Each row below holds a small network's activations on one input, seen along a few directions.
In each table, some parts of the input vary, and every possible input appears once, in random order.
A made-up example of a description, with smaller parts first: values(3) and (point or ring(11) or (line(4) and ring(8))).
Shared parts are said once, and a part with two or three values counts as separate values.
(in the rows, 128 means zero)

Other details of the inputs vary at random and push rows far along two fixed directions, the same in every table; ignore that.

A family of inputs:
R1: [175 133 156  52 159 130 133  88 126 120 129]
R2: [ 90 128 121 142 113  84  95 135 114 118 137]
R3: [149 134 168  65 165 124  92  75 129 113 107]
R4: [170 130 101 150 140 180 210 135 155 145 119]
R5: [171 130  94 153 126 178 189 132 146 148 121]
R6: [ 77 121 132 148 111  96  83 163  97 101 137]
R7: [102 124 119 137 112  98  98 144 106 121 128]
R8: [107 123 126 132 119 112  97 134  95 106 132]
R9: [142 143 184  82 146 147 138  72 133 132 106]
R10: [ 88 133  87 208  78 117 128 186 153 159 147]
R11: [150 121 138  72 168 105 126  73  86 104 113]
R12: [147 128 157  85 148 134 108  93 145 127 114]
R13: [175 131 125  88 176 131 157  68 108 120 111]
R14: [172 145  97 155 146 173 207 130 164 150 116]
R15: [138 137 195  82 142 143 130  76 127 124 114]
R16: [161 120 146  70 165 114 125  70  86  91 112]
R17: [116 130 110 173  87 150 142 177 182 169 167]
R18: [131 122 134 110 135 114 117 115 100 100 121]
R19: [159 128 146  86 165 126 124  81  87  86 113]
R20: [106 132 104 170  84 138 137 184 186 177 158]
R21: [158 130  98 158 133 178 195 150 148 146 119]
R22: [103 131 118 131 124 104  97 136 101 115 124]
R23: [141 123 142  88 153 116 103 102  77  91 110]
R24: [ 79 114 126 147  95  84  78 158  98 113 141]
R25: [143 136 139  78 181 121 121  94  80  94  97]
R26: [138 128 147  86 147 133 102 108 136 132 120]
R27: [171 138  92 157 131 171 186 137 150 151 116]
R28: [164 133 107 159 134 173 195 134 155 137 127]
R29: [ 92 122 133 132 127 109  99 148  94  98 129]
R30: [167 134 127  93 170 144 151 103 105 110  98]
R31: [ 95 118 126 131 107  98  98 140 103 108 135]
R32: [ 77 129 121 152 108  86  76 160 102 114 132]
R33: [157 134 127  93 170 143 150 106 100 110  99]
R34: [156 145 157 148 119 194 190 105 180 167 130]
R35: [128 117 132 114 139 110 121 101  99 110 136]
R36: [176 121 134 147 125 183 170 128 185 171 126]
R37: [158 128 133  99 153 135 136  87 100 100 119]
R38: [ 94 114 171 104 123  86  50 126 115 119 126]
R39: [158 131 128  90 155 128 138  88 102 107 107]
R40: [ 80 117 127 154  98  89  78 154  99 111 145]
R41: [149 154 149 147 123 182 188 107 183 177 120]
R42: [ 89 109 126 132 109  87 102 135 104 118 144]
R43: [169 133 145  59 190 131 146  73  87  90  91]
R44: [ 77 130 126 144 118  90  87 162 104 109 128]
R45: [ 72 122 143 115 123  69  73 145  88  89 124]
R46: [108 127 121 122 122 106 100 135  97 112 121]
R47: [112 124 117 174  91 159 131 169 186 168 156]
R48: [153 127 135  97 158 137 137 112  98 101 106]
R49: [ 93 116 131 200  71 137 112 185 184 168 158]
R50: [112 133 132 112 151 106 117 121 101 103 115]
R51: [ 61 112 151 126  91  90  48 165 130 125 150]
R52: [140 126  88 167 115 149 171 147 145 162 131]
R53: [ 57 126 147 115  88  57  52 171 127 125 161]
R54: [162 139 114 139 136 178 165 128 189 174 129]
R55: [ 84 124 124 200  73 123 106 187 189 176 150]
R56: [172 123  94 152 130 172 194 126 144 157 126]
R57: [ 76 121 139 120 115  66  64 139  86  93 128]
R58: [146 127 150  77 143 129 110 112 124 124 133]
R59: [136 146 111 144 111 138 155 154 187 172 152]
R60: [122 119 161  99 126 123  90 113 142 122 126]
R61: [183 130  99 159 132 175 202 113 160 150 134]
R62: [182 135 170  34 176 126 119  66 107 102 128]
R63: [167 145 109 133 134 168 173 133 183 174 138]
R64: [ 96 120 126 130 112  83  97 132 108 113 133]
R65: [160 129 102 159 127 168 198 144 158 144 125]
R66: [ 94 125  94 209  78 134 130 190 147 145 151]
R67: [192 145  96 148 150 178 207 111 160 151 113]
R68: [ 75 113 124 152 101  88  80 152  94 117 149]
R69: [ 72 122  99 207  80 125 137 199 152 142 155]
R70: [172 128 163  80 160 156 125  75 140 119 117]
R71: [ 71 121 117 151 107  78  79 153  99 124 140]
R72: [104 135  88 193  92 131 150 168 159 154 143]
Each input here is: line(4) and (point or line(5) or (values(2) and line(6))).
Changing only the line(4) part turns R54 into R51. The same change can be made to R67. Which row results? -> R18
Which other rows does R13 become when the values(2) part takes its other values? List them by row number. -> R71
Which other rows does R55 become when the line(4) part takes its other values? List them by row number. -> R36, R38, R49
Which other rows does R28 become when the values(2) part takes its other values? List them by row number. -> R6

A family of inputs:
R73: [193 139 128 121 154 188 193 111 162 133 119]
R74: [177 138 127 128 143 183 198  89 143 159 110]
R75: [ 75 131 144 128 106  97  95 149 113 125 148]
R76: [198 126 107 111 149 166 189 106 167 152 131]
R77: [111 131 127 171 106 142 147 159 157 135 142]
R78: [104 111 105 173  82 118 113 167 163 160 157]
R79: [ 81 116 124 161  80 121  95 177 143 157 152]
R80: [154 147 114 136 144 157 170 131 163 150 121]
R81: [114 123 154  76 146  71  92  83  84  89 121]
R82: [168 144 116 135 140 171 155 127 166 158 118]
R83: [113 118 153  94 136  81  84  81  86  99 121]
R84: [ 99 131 121 168  84 140 122 167 153 163 154]
R85: [ 80 102 189  67 136  64  12 110  62  65 121]
R86: [ 98 115 120 172  89 130 125 186 165 139 147]
R87: [ 99 131 130 148 105 122 144 144 132 143 134]
R88: [100 136 132 130 127 103 117 137 129 125 116]
R89: [152 121 123  90 178 115 122  94  44  58  94]
R90: [143 122 179  71 168 117 103  61  77  79  94]
R91: [162 128 124 108 138 162 165 127 148 150 129]
R92: [150 119 105  96 165  89 119  99  48  77 115]
R93: [160 134 109 137 132 144 175 116 158 147 141]
R94: [ 79 119 117 165  91 109  78 186 153 151 139]
R95: [190 145 125 104 152 185 196 106 154 152 125]
R96: [ 93 140 108 169  95 123 120 187 170 153 144]
R97: [ 34 125 130 177  78  72  58 178 125 132 134]
R98: [178 131  85 124 161 162 192 114  89 119 109]
R99: [164 134  69 147 158 155 182 137 109 121 102]
R100: [164 130 136 141 140 173 164 108 146 134 120]
R101: [ 32 126 132 175  78  74  45 188 128 133 150]
R102: [171 134 120 104 157 156 156 125 157 143 112]
R103: [162 130 119 134 135 147 156  99 145 145 134]
R104: [126 122 160  71 145  86  65  83  85  94 132]
R105: [146 125 192  32 193  97  95  46  56  52  88]
R106: [109 131 150 116 124 124 105 116 108 130 134]
R107: [101 123 127 181  87 141 118 170 159 141 146]
R108: [127 130 110 148 106 124 141 146 160 145 154]
What do these inputs look like to the network? -> values(4) and (point or (values(2) and line(4)))
Changing only the values(4) part turns R77 into R75. The same change can be made to R105. Which row results? -> R87
Which other rows does R83 become when the values(2) part takes its other values? List them by row number. -> R81

A family of inputs:
R109: [133 130 130 100 148 115 115 118 107 111 125]
R110: [105 126 134 108 131  87  96 121  96 102 132]
R111: [102 122  93 195  84 138 139 196 165 156 147]
R112: [136 125 132 104 144 120 113 120 104 108 125]
R113: [176 135 167  93 146 179 165  83 163 149 122]
R114: [138 125 133 107 142 122 111 117 101 106 123]
R115: [148 130 100 145 127 153 161 145 147 143 134]
R116: [113 117 134 110 129  93  95 122  95 100 134]
R117: [218 141 118  94 183 177 212  68 134 134 103]
R118: [113 129 131 111 131 105 110 123 104 115 128]
R119: [126 136  91 180 103 152 170 171 167 161 142]
R120: [109 122 132 106 132  87  95 123  98 104 135]
R121: [ 90 127 100 202  81 133 143 176 155 157 144]
R122: [119 128 100 190 100 153 156 167 158 153 139]
R123: [126 136 139 104 147 116 119 111 104 109 115]
R124: [123 129 140 114 142 118 111 112 100 106 116]
R125: [127 135 145 162  96 172 156 151 198 174 147]
R126: [107 118 140 120 128  98  95 114  94 101 127]
R127: [199 138 113  98 175 172 185  98 139 132 105]
R128: [226 146 147  71 177 198 181  64 184 166 111]
R129: [187 136 119 119 160 164 189  85 134 132 109]
R130: [133 133 123 160  92 151 142 148 210 188 156]
R131: [106 131 140 113 137 104 102 127 105 107 115]
R132: [117 118 128 107 133  95 101 121  99 105 136]
R133: [109 127 167  87 121 102  68 111 141 139 140]
R134: [111 124 113 171 107 136 130 159 142 137 130]
R135: [115 116 134 113 126  96  94 120  92  99 132]
R136: [116 128 169  86 132 108  70 118 147 136 130]
R137: [192 131 117 118 158 176 184  93 131 137 112]
R138: [103 120 140 124 124 105  96 122  96 109 126]
R139: [109 129 138 109 138 103 102 129 103 107 118]
R140: [ 92 130  97 193  83 127 148 180 157 162 147]
R141: [110 118 133 118 122 103  95 127  95 109 131]
R142: [193 139 123 110 172 176 187  89 136 130  96]
R143: [102 123  96 202  85 143 139 191 164 155 143]
R144: [104 128 132 111 132 100  96 137 105 107 123]
R145: [134 125 138 109 144 122 110 115 101 107 122]
R146: [109 125 138 125 134 115 104 128 107 108 115]
R147: [200 131 116 107 166 178 179  99 133 128 104]
R148: [ 89 133  99 196  82 128 149 179 158 161 144]
R149: [105 120  98 196  84 131 143 171 153 152 151]
R150: [139 136 113 151 129 150 160 133 141 140 123]
R151: [107 120 129 111 126  98  97 130  99 111 135]
R152: [111 131 137 109 138 102 104 126 100 108 124]
R153: [103 129 151 164  88 154 132 165 192 166 146]
R154: [101 128 136 120 127  91 104 121 102 108 127]
R155: [108 118 134 114 125 101  96 130  97 110 133]
R156: [116 124 102 158 110 132 135 167 147 139 137]
R157: [105 123 131 111 128  96  98 130 100 114 133]
R158: [110 128 138 119 130 108 110 116 101 113 120]
R159: [101 126 186  95 116 108  79 105 130 117 139]
R160: [185 132 124 115 161 163 180  81 126 126 108]
Changing only one part turns R139 into R140. The same change can be made to R156. Which row results? -> R151
What do these inputs look like to the network? -> line(4) and (values(2) or ring(11))
Which other rows agree with R160 in the line(4) part? List them by row number. -> R110, R116, R117, R120, R126, R129, R130, R132, R135, R149, R154, R159
Which other rows does R125 become when the values(2) part takes its other values? List them by row number. -> R128
Which other rows does R129 become when the line(4) part takes its other values? List them by row number. -> R142, R150, R158

A family of inputs:
R161: [101 132 124 161 108 130 125 158 145 139 129]
R162: [140 135 113 142 120 138 153 135 158 151 139]
R163: [128 125 123 162 109 152 144 143 150 144 135]
R164: [160 133 156  48 179 113 111  71  93 102 109]
R165: [ 14 120 131 155  71  43  27 197 113 120 159]
R166: [141 131 109 141 123 144 145 147 155 147 131]
R167: [140 134 124 154 116 156 170 125 159 153 131]
R168: [173 131 155  51 177 123 127  59 102 106 112]
R169: [ 96 124 169  82 144  88  62 112  80  83 113]
R170: [136 134 168  70 163 110 106  75  89  95 110]
R171: [156 136 103 143 132 158 166 140 166 157 127]
R172: [159 128 108 139 128 160 160 136 157 150 134]
R173: [ 75 120 143 152  92 100  91 147 124 124 143]
R174: [119 120 117 152 102 126 123 147 148 147 148]
R175: [160 130  63 161 135 145 188 143 114 131 123]
R176: [176 129 109 133 136 169 170 121 158 152 132]
R177: [134 125 144 114 140 138 122 115 116 114 119]
R178: [138 126 128 156 113 154 153 130 150 146 132]
R179: [100 122 112 158  99 118 110 176 147 140 146]
R180: [109 131 168  76 154  96  80  96  82  91 108]
R181: [ 42 112 137 148  76  58  45 171 114 119 162]
R182: [172 126 124  79 196 122 150  65  42  64  86]
R183: [138 138 122 153 123 157 170 133 157 154 126]
R184: [162 131 121 142 137 174 172 130 152 142 117]
Changing only one part turns R179 into R184. The same change can be made to R166. Which row results? -> R169
What do these inputs look like to the network? -> values(2) and (point or ring(11))
